A small network was shown many inputs. Here are its activations along a few directions, one row for each input.
In each table, some parts of the input vary, and every possible input appears once, in random order.
Descriptions start from the smaller parts, as in this example, which fits no table here: one of 2 separate values, together with either a single point or one of 11 places along a line or (one of 6 places along a line, together with one of 8 places around a ring).
Shared parts are said once, and a part with two or three values counts as separate values.

Other details of the inputs vary at random and push rows far along two fixed directions, the same in every table; ignore that.

A family of inputs:
x1: [-25  -2 -44 -32  31  14  56   3   2  47  28  27  -8]
x2: [ -4  30   8  -2 -18 -22 -14 -15 -24 -37 -39 -38  16]
x3: [ 50 -34  20  43   5   3 -66  15  11  -9  60  69   7]
x4: [-14   6 -44 -37  26   4  60   4   2  50  34  19  -4]
x5: [ 58 -34   5  52 -10   1 -64   7  21  -5  58  65   1]
x6: [ -1  28  14   2  -6 -15 -32  -6 -19 -21 -50 -48   6]
x7: [ -5   6 -36 -45  21   0  64   6   1  47  23  31 -10]
x8: [  0  24  19   0 -16 -22 -25  -1 -25 -20 -55 -37   6]
x9: [ 56 -30   0  54   1   6 -69   2  26  -6  64  55   1]
x10: [ -9  16  -8  24 -21 -13 -31 -19 -10 -29 -37 -35   2]
x11: [  0  16  -8  19 -25 -13 -22 -22 -12 -37 -35 -27   5]
x12: [  1  17  -1  17 -25 -14 -26 -17 -11 -30 -45 -22  -3]
x13: [-44  -8  14 -61  18  21 107  26  19  43   0 -35  -6]
x14: [-40   9  53   7 -28   6  14  -9   6 -29 -71 -89   2]
x15: [-17  -1 -37 -38  26  10  60   5   0  44  16  37 -15]
x16: [-16  22  11   1   0  -4 -31  -9 -20 -21 -60 -43   2]
x17: [ 27 -63  77  33  -1  26 -42  27  34 -24  83  40   5]
x18: [-18   1 -43 -38  24  12  64   1  -1  37  26  33  -6]
Description of these inputs: one of 3 separate values, together with either a single point or one of 5 places around a ring.
The inputs of x12 and x7 match in every part but the choice among 3 separate values. If x10 is changed in the same way as x12 into x7, which row does it become? -> x4
Which other rows agree with x16 in the choice among 3 separate values? List them by row number. -> x1, x3, x15, x17, x18

A family of inputs:
x19: [ 37 -32  40  13  -6   8 -11  22  24 -15  50  23  13]
x20: [ 39  -7   7  13  -1  -5 -36   2  -1  -7  50  40   5]
x21: [-16   2  22   8 -29  -9   4  -3  -3 -30 -26 -42  10]
x22: [-13  -7  42   6 -20  11  -5   1  -3 -44 -37 -32   6]
x23: [ 31 -22  -3  38   1   9 -39  -1  20   1  25  42  -5]
x24: [ 20 -35  21  28  -9  19 -15   5  23 -21  47  28   1]
x25: [-17  -4  58   7   8   8 -18   2  -4 -24 -28 -28   1]
x26: [  5  15 -20  -8   1   5  22  -4   4  31 -30 -22  -7]
x27: [ 40  -4  -1  13   4  -6 -36  -2   4 -10  51  38  11]
x28: [ 21 -28 -15   5  15   9  -8   7   9  17  45  63 -15]
x29: [-12  12  10  16 -19  -9 -17 -18   4 -19 -23 -54  -4]
x30: [ 25  -7 -11  27  16   3 -35 -11   6 -20  39  45  12]
x31: [-16  -4  50   4  -5  12 -18  -2   3 -32 -30 -30   8]
x32: [-24   7  48  -4 -14  -7  -8   2  -3 -24 -34 -41  15]
x33: [-15  -2  22 -38  16  12  42  13  12  22   0 -18   4]
x34: [  5  17  10  -8 -14 -17 -20   0 -20 -14 -40 -26  -6]
x35: [-10  16 -45 -47  20   7  68   9   8  60  -8   5 -23]
x36: [-11   3  -9 -17  -4   3  45   1  15  12   2 -26  -8]
x37: [-26   9   4  19 -23 -12 -13 -20   1 -20 -20 -43  -1]
x38: [ -1   7  30   3 -25  -4  -1  -1   0 -30 -28 -52   7]
x39: [ 41 -14   7  17   0  -7 -39  10  11   2  35  38  -5]
x40: [ 18 -26 -13   3  13   8  -9   5   6  14  51  65  -9]
x41: [ -8  24  -7   1 -11 -20 -14 -14 -25 -24 -26 -17  14]
x42: [  5  11 -25 -18   6   0  30   3   7  37 -19  -8  -9]
x43: [-35  -6 -12 -48   7  11  97  18   2  36   2  -4  -2]
x44: [-15  -9  11  15   4  14 -44  10 -12 -17 -19 -22   2]
x45: [ -2  -2 -24  -3  10  12  14  -1   8  22  -5  21 -17]
x46: [ 31 -18   0  24  -5 -11 -37   9   7   0  36  46   1]
x47: [ 13 -24  54  21  13   2 -23  19  17   0  50  30  10]
x48: [ -7  10 -28 -15   3  -3  29   5   1  31 -11   7  -9]
x49: [-17  12 -18 -24  -4 -13  21   2 -23  11 -32 -10 -10]
x50: [ 24  -5 -32   9  19  -5   8  -1   3  13  57  52  17]
x51: [ 41 -19  -4  44  -7   3 -30   0  17  10  32  36   9]
x52: [ -6  -5 -21  -8   9   7  11   0   1  19  -4  24 -18]
x53: [-18   6  14  15 -27 -12   0 -11   1 -29 -21 -42   7]
x54: [ 46   0  -7  21  15  -9 -34  -3   8 -14  50  35  18]
x55: [  8  31  -3  -1   0 -19 -19 -15 -18 -26 -24 -27  15]
x56: [-21   1   7   9  -1  -2 -33  12 -21  -8 -22 -34   6]
x57: [ 11  -1  -2  32  -9   9 -26 -12   5  -6 -27  -4  -3]
x58: [-22   4  -3 -22  13   6   0  17 -15  15 -28 -42   1]
x59: [-19   5 -47 -34  25  15  50  -7  -3  34  19  34 -10]
x60: [ -8   8 -32 -13  20   5  16 -12  -4   6  10  23   1]
x61: [-22  20 -58 -42  25  -4  71  -3 -10  41  10  17   1]
x62: [-12  25  -1  -3 -16 -19 -12 -10 -30 -22 -34 -20   7]
x63: [-10  10  63  -4   4  -4 -12   8  -5 -16 -30 -44   5]
x64: [-19  -2   8  26 -17   4 -25 -21   8 -27 -12 -28  -9]
x65: [ -8  13   5   8 -11  -4 -30 -17 -22 -31 -27  -6   1]
x66: [-14   6 -23 -26   0 -11  28   3 -19  21  -5  10  -6]
x67: [-28 -11 -28 -25   9  23  70  -2  19  29  17   2 -16]
x68: [-13   9 -36 -54  16  -2  60   8  -9  49   7  15 -18]
x69: [  4  10  -6  16 -15 -11 -15  -4  -4  -1 -33 -16   4]
The inputs of x37 and x29 match in every part but one. If x41 is changed in the same way as x37 into x29, which row does it become? -> x27
The inputs of x62 and x65 match in every part but one. If x50 is changed in the same way as x62 into x65, which row does it become? -> x30
What is each input in this table made of? -> one of 3 separate values, together with either a single point or one of 6 places along a line or one of 10 places along a line
Change only the place on the line of 6 in x37. List by row number the other rows that result. -> x21, x32, x43, x47, x53
Change only the place on the line of 10 in x20. List by row number the other rows that result. -> x26, x27, x34, x35, x39, x42, x54, x55, x68
Change only the choice among 3 separate values in x53. List by row number the other rows that result. -> x36, x67

A family of inputs:
x70: [ 17  10  17  13  -7  -8 -41   1  -9 -14 -25 -12   4]
x71: [ -3   5  11  21  -7  -3 -33 -12  -6 -32 -12 -14   9]
x72: [ 61 -39   3  39   1   1 -33   6  30  -5 100  83   8]
x73: [-25   2   9 -36  14   5  46  13  -3  24 -11 -13  -3]
x74: [ 23 -22 -26 -18  28  13  31  16  15  44  77  79  -5]
x75: [-23  10 -35 -43  18   2  52   8 -13  43  -6   3 -13]
x76: [  6  13  17   8  -3 -12 -35  -4 -14 -31 -11 -12  14]
x77: [  0  -9  24   5 -12   3   3   6   9 -12   1 -20   5]
x78: [-24  11 -30 -24  12  12  42   0   0  33 -33 -15 -17]
x79: [-13   4  -8   0  -2   5   7  -7  -6  -6 -16   0  -5]
x80: [  6   6   7  22 -21 -14 -31  -7  -5 -24 -12 -17   6]
x81: [-20  14 -24 -26   6  -3  47 -10  -4  15  -7 -15   1]
x82: [ 17   8  11  24 -17 -10 -31  -7   3 -18 -20 -20   4]
x83: [-18 -11  16  -9   3  14  17   3   9   5  -5 -13  -8]
x84: [ -3   0   7  23 -14  -4 -39  -7  -8 -23 -19 -12   1]
What is each input in this table made of? -> one of 3 separate values, together with either a single point or one of 4 places along a line
Which other rows agree with x76 in the choice among 3 separate values? List them by row number. -> x70, x73, x74, x75
Change only the place on the line of 4 in x71. List by row number the other rows that result. -> x78, x79, x84
